These are the activations of a small neural network, seen along a few directions. Each row is one input.
Each table varies a few parts of the input and shows all the possible inputs, shuffled.
A made-up example of a description, with smaller parts first: one of 8 places around a ring, together with either a single point or (one of 2 separate values, together with one of 4 places along a line) or one of 11 places along a line.
Shared parts are said once, and a part with two or three values counts as separate values.
In the rows, zero is written as 128.

Other details of the inputs vary at random and push rows far along two fixed directions, the same in every table; ignore that.

Table:
r1: [136 158  49 143 127 164 153 144 162 145 144 124  37 137 107 152]
r2: [ 97  92 143 202 124 156 172 109 102  74 208 178  99  95 179  96]
r3: [119 137 201 113  98  95  80 145 102 133  48 119 233 129 131  87]
r4: [104  97 193 119 140 113 120 122  79 120  83 157 181 110 135 111]
r5: [ 97  82 129 203 126 174 146 104 110  69 213 164 120 101 164 105]
r6: [119  79 130 206 126 152 150 111 101  57 223 159 113 104 175 103]
r7: [ 98 115 194 151 120 111 117 101 132  74 159 139 171  88 163  93]
r8: [ 96 130 203 119 108  93 103 115 108  95 124 122 195 101 131 126]
r9: [111  99 213  76 152 104 107 134  90 152  53 132 218 132 133 125]
r10: [125 121 150  85 145 131 101 141 122 163  65 110 166 138 100 146]
r11: [151 165  78  61 147 135 115 158 169 202  63  87 103 174  83 175]
r12: [149 141  39 188 120 159 175 138 155 105 216 133   7 130 144 138]
r13: [101  80 187 145 140 134 135 108  90 105 150 153 170 114 165 101]
r14: [160 143  55 132 137 140 150 144 167 148 172 100  51 164 133 154]
r15: [103  87 177 146 136 135 134 107  82  94 140 165 167 110 157 100]
r16: [146 115 129 123 141 122 119 128 111 124 115 119 139 136 127 139]
r17: [126 118 174  78 149 111 110 121  92 150  49 131 188 138 117 132]
r18: [178 185  77  56  93  91 122 133 194 194  81 107 104 137  72 160]
r19: [118 110  77 194 129 180 155 102 141  95 220 143  77 127 156 126]
r20: [157 210  45 112 116 117 119 155 166 182 115  91 100 152 110 113]
r21: [143 111 142 113 142 119 117 140 116 136 111 111 141 137 125 136]
r22: [114 119 128 131 135 140 119 134 119 133 102 135 129 121 111 136]
r23: [162 175 141  65 116  90  98 131 165 169  77 118 149 128  87 141]
r24: [150 137  72 147 131 134 143 139 139 127 149 123  60 139 122 143]
r25: [138 194  72  91 101 101 143 135 183 152 121  82  84 158  74 161]
Description of these inputs: either one of 2 separate values or one of 5 places along a line or (one of 3 separate values, together with one of 6 places along a line).
Question: Start at r25 and move only the place on the line of 5, one step at a time. The first step leads to r8. Which rows follow, in order?
Answer: r7, r23, r18
Question: Start at r12 and move only the place on the line of 6, one step at a time. The first step leads to r24. Which rows follow, in order?
Answer: r6, r16, r21, r14

Table:
r26: [119 123 158  91 150 123 107 139 103 152  66 115 169 144 118 135]
r27: [111 121 160  98 143 127 119 132 108 140  77 131 152 128 113 139]
r28: [117  96 139 167 133 144 151 118 108  91 174 157 105 109 156 120]
r29: [148 122 131  97 147 122 116 136 111 152  81 123 144 147 124 132]
r30: [104 108 155 136 142 136 131 128 107 117 122 132 147 125 139 121]
r31: [102  79 165 173 131 147 134 121  98  87 161 156 147  97 148 121]
r32: [141 187  90 130 105 118 113 140 154 137 115 115 107 122 111 115]
r33: [107 111 178 162 103 112 123 105 125  77 178 134 166 100 150 106]
r34: [122 103 118 175 135 144 156 123 118  95 186 144  91 121 161 117]
r35: [118  88 152 169 140 139 137 122  95  95 170 148 135 119 169 109]
r36: [144 151  44 134 139 163 151 123 157 150 163 114  53 166 133 138]
r37: [129 110 168  97 147 118  96 150  96 149  59 116 185 133 110 140]
r38: [127 137 116  93 139 134 127 126 131 156  85 131 118 139 103 147]
r39: [110 116 157 167 104 114 136 100 130  71 196 136 147 100 151 116]
r40: [144 124  63 159 133 163 145 128 144 129 179 124  74 145 139 133]
r41: [112 114 159 158 107 113 138 102 129  87 193 144 150  96 154 105]
r42: [123 152 150 113 103 101 112 142 112 142  74 125 175 129 115 106]
r43: [130 140 174  98 113  96 101 129 139 149  93 120 192 117 129 113]
r44: [149 177  96 101 106 112 118 136 183 154 122  98 106 146 106 138]
r45: [126 114 160  96 145 116 105 152 106 146  57 116 170 129 103 144]
r46: [156 147  80  98 138 132 141 133 145 159 102 127  71 147 102 154]
r47: [152 177  93  95 113 108 131 129 177 163 130 110 105 140 106 137]
r48: [152 147  37 138 128 160 155 129 168 147 160 126  33 145 106 159]
Question: What is each input in this table made of?
Answer: either one of 2 separate values or one of 6 places around a ring or (one of 3 separate values, together with one of 5 places along a line)
Question: Which other rows does r36 become when the choice among 3 separate values takes its other values? List them by row number.
Answer: r29, r40

Table:
r49: [110  51 210 102 154 127 109 133  48 122  25 158 215 110 105 136]
r50: [155 155  75 117 119 128 155 110 179 144 173 123  66 150 145 136]
r51: [157 109 121  55 169 134 104 149  99 196  11 112 159 177  86 158]
r52: [144 114  85 101 156 150 132 130 105 156  82 121  93 173 109 157]
r53: [125 105 190 125 122 110 123 100 117 102 142 164 161  94 146 116]
r54: [155 166  64 126 126 125 150 115 156 137 168 135  58 126 121 135]
r55: [124 100 167 129 139 113 110 130 113 118 135 115 193 118 133 118]
r56: [151 164  77 118 116 124 162 111 176 131 169 125  49 152 129 140]
r57: [114 101 139 195 119 137 125 125 113  72 189 127 129 113 167 101]
r58: [157 161  85 103 121 113 116 166 156 155  70  94  94 139  78 156]
r59: [ 90 107 161 170 114 146 146  92 134  76 195 154 135 108 158 108]
r60: [ 96 119 139 194 115 153 137 116 117  76 176 150 129 108 160  88]
r61: [162 170  90  90 122 116 105 155 147 164  90 101 100 144  82 172]
r62: [ 97 112 183 150 115 135 109 119  96 106 130 161 182  91 136 112]
r63: [ 92 119 227  98 122 105  90 137  77 127  42 137 240 113 112 116]
r64: [111  93 190 135 124 112 114 111 118  92 149 122 172 116 146 128]
r65: [123 103 144 180 113 135 147 118 114 107 203 156 142 116 178  87]
r66: [154 177  88  71 132  97 130 132 145 172  88 101  99 157 102 140]
r67: [129 104 172 152 127 118 118 130 105 116 131 145 180 113 163  78]
r68: [ 98 113 178 140 117 124 110 137 106 113  78 145 184  94 118 104]
r69: [101  98 150 170 118 153 141  96 146 102 205 148 146 114 167 100]
r70: [140 164  49 149 121 160 136 138 173 154 157 113  73 152 130 113]
r71: [126 110 146 187 117 134 133 113 109  80 182 170 123  88 169  87]
r72: [152 171  89  82 135 106 121 145 151 151  92  84 104 155  81 164]
r73: [114 103 147 198 119 138 131 127 112  61 186 135 131 108 160 102]
r74: [147 162 144  61 127  93  93 165 121 166  30  87 161 155  74 165]
r75: [129 165  56 133 127 149 147 117 167 146 167 113  80 144 129 132]
r76: [118 113 175 133 108 104 133 134 101 119 108 155 164 100 128 114]
r77: [163 161 103  74 129 112 109 133 170 160  96  99  97 142  82 179]
r78: [159 170 143  50 125  89  96 151 119 185  26 123 153 135  82 150]
r79: [147 166 104  99 116 107 130 139 132 162 105 115 104 154 120 133]
r80: [115  97 218  95 144  91  85 133  86 120  67 112 249 108 124 126]
r81: [114  96 157 166 107 122 162  98 136  84 192 167 118  92 156 109]
r82: [106  88 163 115 176 142 128 142  82 137  92 133 134 137 141 140]
r83: [118 112 177 148 123 109 117 124  93 103 119 143 169 112 160  85]
r84: [146 142  74 132 112 131 153 127 185 126 169 110  53 134 104 165]
r85: [132 168  60 133 125 148 141 115 163 138 164 129  67 125 110 140]
r86: [110  86 145 124 166 149 146 149  98 134  98 145 108 118 122 149]
r87: [ 91 106 233  84 128 101  90 112 101 128  58 130 234 114 123 119]
r88: [160 168  86  81 137 110 109 142 152 159  94  96 102 137  77 170]
r89: [148 170  71 136 109 128 158 131 149 136 163 127  57 151 130 131]
r90: [114 103 237  76 129  78  98 114  93 126  60 137 226 115 134 114]
r91: [156 156  60 127 129 128 156 122 163 153 177 119  75 148 135 119]
r92: [118  90 146 191 115 143 132 128 116  92 210 134 152 115 167 107]
r93: [116  88 158 173 121 137 136 102 137  79 209 132 144 111 172 122]
r94: [152 159  63 149 110 129 156 139 160 133 144 133  50 128 122 121]
r95: [135 162 130  49 142 108  96 144 139 196  35  96 181 150  81 138]
r96: [100 107 174 148 118 138 115 128 107 127 135 142 195 116 147  99]
r97: [137 116 121 145 119 131 153 104 156 120 200 143 109 130 164 108]
r98: [141 171  95  71 127 128 121 125 178 180  89 100 112 159 102 156]
r99: [118 108 140 170 127 127 151 100 116  92 200 151 140 106 179  93]
r100: [124  84 146 120 156 148 129 124  75 118  83 145 146 145 121 139]
r101: [156 173 140  59 131  87 100 157 122 170  11 107 151 150  90 129]
r102: [135 121 101  97 180 153 137 152 121 172  90 117  89 160 128 161]
r103: [147 168  66 127 124 122 162 118 154 130 167 123  59 144 125 129]
r104: [156 167  93  99 119 115 132 140 143 169 109 115 107 153 126 135]
r105: [ 87 114 149 175 123 142 145 101 114  78 186 150 145 103 152 100]
r106: [160 150  52 152 125 145 131 149 170 141 167  96  70 154 129 129]
r107: [109 100 147 176 115 120 162 106 115  81 190 165 129  85 153  99]
r108: [111  95 158 117 175 147 137 144  88 129  95 137 123 136 133 144]
r109: [ 96 112 139 186 111 156 139 113 118  99 193 150 146 111 172 100]
r110: [119  81 158 173 122 138 135 107 140  87 215 133 149 114 167 114]
r111: [124 102  95 155 167 177 156 132 117 122 173 153  49 123 147 148]
r112: [107 100 140 179 126 128 136 109 113  74 205 126 136 110 159 113]
r113: [121 160  60 139 116 143 158 123 168 137 157 125  65 124 102 139]
r114: [ 95 115 220 104 130 105  76 137  80 128  32 128 239 112 124  98]
r115: [141 172 132  65 132 114  79 153 131 177  10 114 157 131  75 140]
r116: [123 170  54 132 123 143 148 116 163 142 166 110  65 148 121 133]
r117: [107  92 152 191 104 133 141 131 112  77 187 146 136  93 143 122]
r118: [ 87 112 149 183 108 147 135 111 107  93 186 149 144 113 165  99]
r119: [161 159 136  67 136  99  74 165 128 164  20  96 155 133  73 156]
r120: [107  98 186 153 117 114 109 131  90  95 140 126 184 114 147 119]
r121: [168 177  83  88 129 112 119 149 151 176  73 104 103 157 117 128]
r122: [140  94  75 160 148 180 151 111 108 113 166 159  63 134 135 145]
r123: [154 116  74 102 159 158 134 132 116 164  86 121  96 173 115 159]
r124: [143 149  91 106 126 110 132 144 153 142 109 101 101 129  82 161]
r125: [155 154  57 152 124 143 130 144 164 130 161  97  72 149 136 135]
r126: [101 108 186 133 121 132 114  98 124 104 138 157 170  93 134 121]
r127: [127 119 166 114 125 111 119 121 134 107 125 114 150 129 119 145]
r128: [ 91  99 186 139 112 127 131 107 129 102 131 154 168  92 127 120]
r129: [136 167  54 150 120 158 136 133 167 143 151 114  73 147 137 119]
r130: [125 165  58 146 101 150 155 137 165 145 153 129  58 133 105 143]
r131: [121  85 189  72 188 129 103 161  81 176  31 125 189 143 119 143]
r132: [151 154  63 145 116 141 138 142 159 138 173 100  75 153 132 150]
Question: Changing only one part turns r108 into r131. The same change can be made to r74. Which row results?
Answer: r92
Question: Changing only one part turns r72 into r88. The same change can be made to r59. Which row results?
Answer: r126
Question: Changing only one part turns r51 into r100. The same change can be made to r95. Which row results?
Answer: r105
Question: What is each input in this table made of?
Answer: one of 6 places along a line, together with either one of 2 separate values or (one of 3 separate values, together with one of 4 places along a line)
Question: Which other rows does r101 become when the choice among 3 separate values takes its other values? List them by row number.
Answer: r60, r73
Question: Start at r81 and move only the place on the line of 6, one step at a time. The first step leads to r53. Which rows follow, in order?
Answer: r56, r90, r50, r97
Question: Which other rows does r126 become when the place on the line of 4 takes its other values? List them by row number.
Answer: r62, r85, r115

Table:
r133: [138 129 126  94 145 126 123 130 127 154  95 127 126 135 114 145]
r134: [147 148 117  74 135 110 123 139 126 158  55 119 113 143  85 159]
r135: [120 115 182 101 136 107  94 149  78 134  37 127 200 118 104 126]
r136: [120 134 208  95 110  84  90 126 111 136  67 133 230 103 125  99]
r137: [137 156  49 125 126 154 150 130 160 149 139 118  52 152 102 157]
r138: [151 174  63 118 115 122 139 129 184 143 168  87  68 158 118 151]
r139: [118  94 206  87 152 110 100 125  85 136  61 139 213 117 122 127]
r140: [108 101 204 143 114 102 108 120 116  89 140 131 200  91 139 113]
r141: [121 134 207  93 112  85  90 123 110 135  70 131 234 110 125  97]
r142: [122 109 130 189 106 133 143 101 145  74 237 135 123 107 166 110]
r143: [110  79 151 201 128 149 140 121  92  80 194 158 145 102 179  93]
r144: [ 95  88 139 192 124 163 154 111 117  84 203 160 116 105 162 112]
r145: [143 136 151  54 149 100 112 142 114 170  37 109 153 155 101 151]
r146: [141 152  72 104 146 141 145 128 151 157 133 111  68 161 120 152]
r147: [150 145  79 116 137 143 125 142 145 156 113 113  89 152 117 144]
r148: [ 99  96 190 180 105 118 126 111 119  64 193 144 172  83 157 106]
r149: [118 144 205  85 111  80  89 134 116 142  50 127 225 106 113 103]
r150: [100  72 156 187 131 159 145 102 105  84 201 161 149 109 173 103]
r151: [145 154  65 119 141 148 134 140 149 155 127 102  72 167 124 144]
r152: [141 190 121  80 104  94 110 141 159 167  71 109 137 134  93 128]
r153: [149 163  49 136 128 145 145 152 151 151 138 112  49 152 114 143]
r154: [120 109 132 191 104 133 143 105 147  75 234 137 120 101 166 112]
r155: [157 139  96  95 139 124 137 130 140 156 109 121  92 153 113 149]
r156: [110 137 164 143 106 110 124 112 128 110 152 134 171 115 157  89]
r157: [111  98 116 201 131 157 153 120 107  85 213 143 108 125 182  98]
r158: [162 149  58 115 132 136 154 130 160 154 145 122  45 154 118 154]
r159: [148 136  96 123 137 133 126 144 124 148 115 117 113 149 124 130]
r160: [106  98 121 204 126 166 148 118 118  79 208 154  99 108 168 107]
r161: [120 129 199  89 115  83  88 132 114 122  62 113 212 107  94 137]
r162: [ 94  82 158 187 129 150 148  99  97  67 193 169 133  91 161 109]
r163: [147 149  51 121 132 154 148 132 166 162 147 116  57 157 115 154]
r164: [138 135 144  87 142 111 102 160 107 162  42 112 162 138 100 136]
r165: [153 148  76 109 134 131 149 135 154 152 126 121  59 148 112 152]
r166: [139 188  93 109  96 108 125 127 163 147 112 116 109 131 102 124]
r167: [116 112 176 108 138 120  96 139  90 127  53 130 187 119 108 129]
r168: [133 144  84 105 140 145 138 133 147 162 120 108  92 164 118 149]
r169: [150 152  78 110 131 131 149 136 152 149 125 123  56 146 108 155]
r170: [ 92  75 160 190 129 158 148 108 108  81 196 162 142  99 168 104]
r171: [142 149  71 116 140 143 148 130 157 151 138 122  60 144 114 151]
r172: [147 137  83 127 139 147 128 135 139 145 130 116  95 152 125 136]
r173: [ 98  88 159 176 133 148 147 109 105  82 185 164 129  96 160 112]
r174: [119 108 190  96 146 115  91 147  93 140  42 125 201 121 113 127]
Question: What is each input in this table made of?
Answer: one of 6 places along a line, together with either one of 2 separate values or one of 5 places along a line
Question: Changing only the place on the line of 6 turns r166 into r149. The same change can be made to r135. Which row results?
Answer: r164
Question: Changing only the place on the line of 6 turns r148 into r154. The same change can be made to r169. Which row results?
Answer: r158
Question: List by row number the other rows that have the place on the line of 6 in common with r150.
Answer: r139, r141, r142, r155, r159, r172
Question: Which other rows does r138 become when the choice among 2 separate values takes its other values? List them by row number.
Answer: r156
